A small network was trained on invented records. Each row is its activation on one of them, seen along a few directions.
Records have a field called S. Each example row is followed by its value.
Records without S are marked missing.
The largest differences between rows may come from other fields.
In the rows, 500 means zero.
Strong random noise was added to every row along 2 fixed directions; ignore it. To show where, here is one row again and again, with new noise each time:
624  692  369  484  618  573  595  401  473  535  594  496  558  563  566  501
657  705  237  465  633  530  643  303  475  541  677  540  668  493  551  474
617  669  254  461  637  514  640  308  488  540  647  541  627  477  553  481
299  407  521  457  640  450  565  458  571  525  347  495  220  445  585  555

665  648  462  505  681  654  554  403  547  458  606  467  552  580  606  573
s7
631  561  759  553  608  623  368  657  508  491  428  347  362  671  648  455
s8
622  545  515  588  569  538  508  560  436  418  416  445  509  642  490  506
s2
634  579  570  562  618  592  475  697  512  464  491  415  501  586  563  499
s1
504  523  607  576  434  574  534  646  451  531  437  393  446  504  563  587
s6
689  701  421  504  522  581  558  433  453  481  589  430  727  495  451  472
missing
663  698  604  540  391  599  353  819  416  504  513  467  536  766  499  551
s1
516  484  581  486  605  571  543  473  580  506  453  406  360  578  626  500
s10
582  558  320  463  464  490  579  382  538  500  690  568  758  462  433  394
missing
684  668  424  627  479  621  490  548  377  484  614  501  647  631  417  418
s2
430  403  493  549  387  423  469  524  549  489  428  583  423  552  407  508
s4
296  262  708  463  643  444  566  541  658  461  268  384  224  382  522  561
missing
457  389  433  481  471  395  497  347  498  527  526  537  417  430  494  496
s10
638  689  462  546  395  637  366  484  356  582  643  527  684  560  533  493
s9
661  630  398  584  413  608  523  538  487  528  678  496  745  568  559  462
s6
379  340  592  468  496  490  415  565  518  488  284  499  326  442  587  600
s9
570  582  257  574  473  387  574  317  437  549  670  570  731  480  438  385
s2
662  693  530  503  559  674  534  499  439  522  585  476  482  627  560  596
s7
477  490  502  588  309  558  349  596  396  488  491  650  550  624  359  551
s5
498  513  310  512  611  436  616  331  573  530  610  628  657  452  485  559
s5
707  705  692  598  442  687  463  778  383  538  481  332  500  692  568  563
s3
505  540  223  461  739  424  654  267  510  457  583  540  546  345  561  447
s12
457  441  472  535  530  437  540  496  550  522  390  481  432  532  449  553
s4
200  226  678  451  720  418  460  576  624  475  211  462  115  391  697  594
s11
787  659  147  477  549  418  617  175  466  484  822  553  807  412  478  354
s12
661  662  659  600  418  613  407  681  488  543  576  461  579  687  584  450
s3
671  585  426  462  618  596  527  524  503  557  578  446  624  583  636  501
s11
609  529  329  487  483  524  512  315  547  477  585  524  595  440  484  476
s7
321  336  388  462  510  428  524  412  526  551  420  509  338  409  509  477
s10
234  244  574  532  480  390  510  559  602  451  232  518  275  292  561  553
s6
577  579  392  595  445  565  468  502  417  516  592  582  614  537  372  455
s4
455  439  793  577  524  486  375  719  572  504  418  388  275  565  570  506
s1
884  869  703  561  409  775  433  682  371  496  544  405  600  817  633  580
s9
582  642  496  571  344  517  400  590  371  558  636  531  622  520  500  471
s3
491  397  548  457  618  463  433  605  504  455  306  458  330  495  599  512
s8
589  625  263  534  497  528  566  395  467  589  644  612  730  496  395  528
s5
828  767  632  531  540  751  469  686  453  577  481  357  532  727  624  482
s11
581  486  294  488  749  476  692  301  568  458  502  451  504  332  562  407
s12
559  374  824  508  738  585  529  706  591  494  248  265  155  580  718  537
s8

Which value of S does each new row have?
581  499  526  517  576  616  523  503  554  511  497  405  429  628  576  466
s10
272  225  355  522  608  300  616  386  592  492  461  541  432  369  490  459
s2
771  661  380  535  618  600  615  390  488  479  653  363  564  529  528  405
s12
465  474  554  512  505  392  521  558  549  448  417  520  415  422  581  563
s3
283  199  491  451  566  337  502  340  647  558  434  564  345  221  595  525
s9
473  529  638  493  464  551  502  599  515  520  361  438  418  556  468  502
missing
573  483  181  450  583  441  605  256  535  542  556  588  703  214  563  460
s9
721  626  261  544  555  459  629  386  394  487  696  485  764  545  448  497
s2
483  387  541  464  631  455  557  482  588  543  350  380  330  352  621  548
s11
423  360  685  526  582  517  541  690  567  492  354  405  296  478  617  566
s3
360  457  642  594  312  556  408  709  488  547  375  455  354  551  538  541
s6
507  445  606  489  694  531  486  612  554  503  289  390  265  450  623  476
s8
362  199  431  461  763  359  665  301  702  432  431  384  259  283  608  445
s12
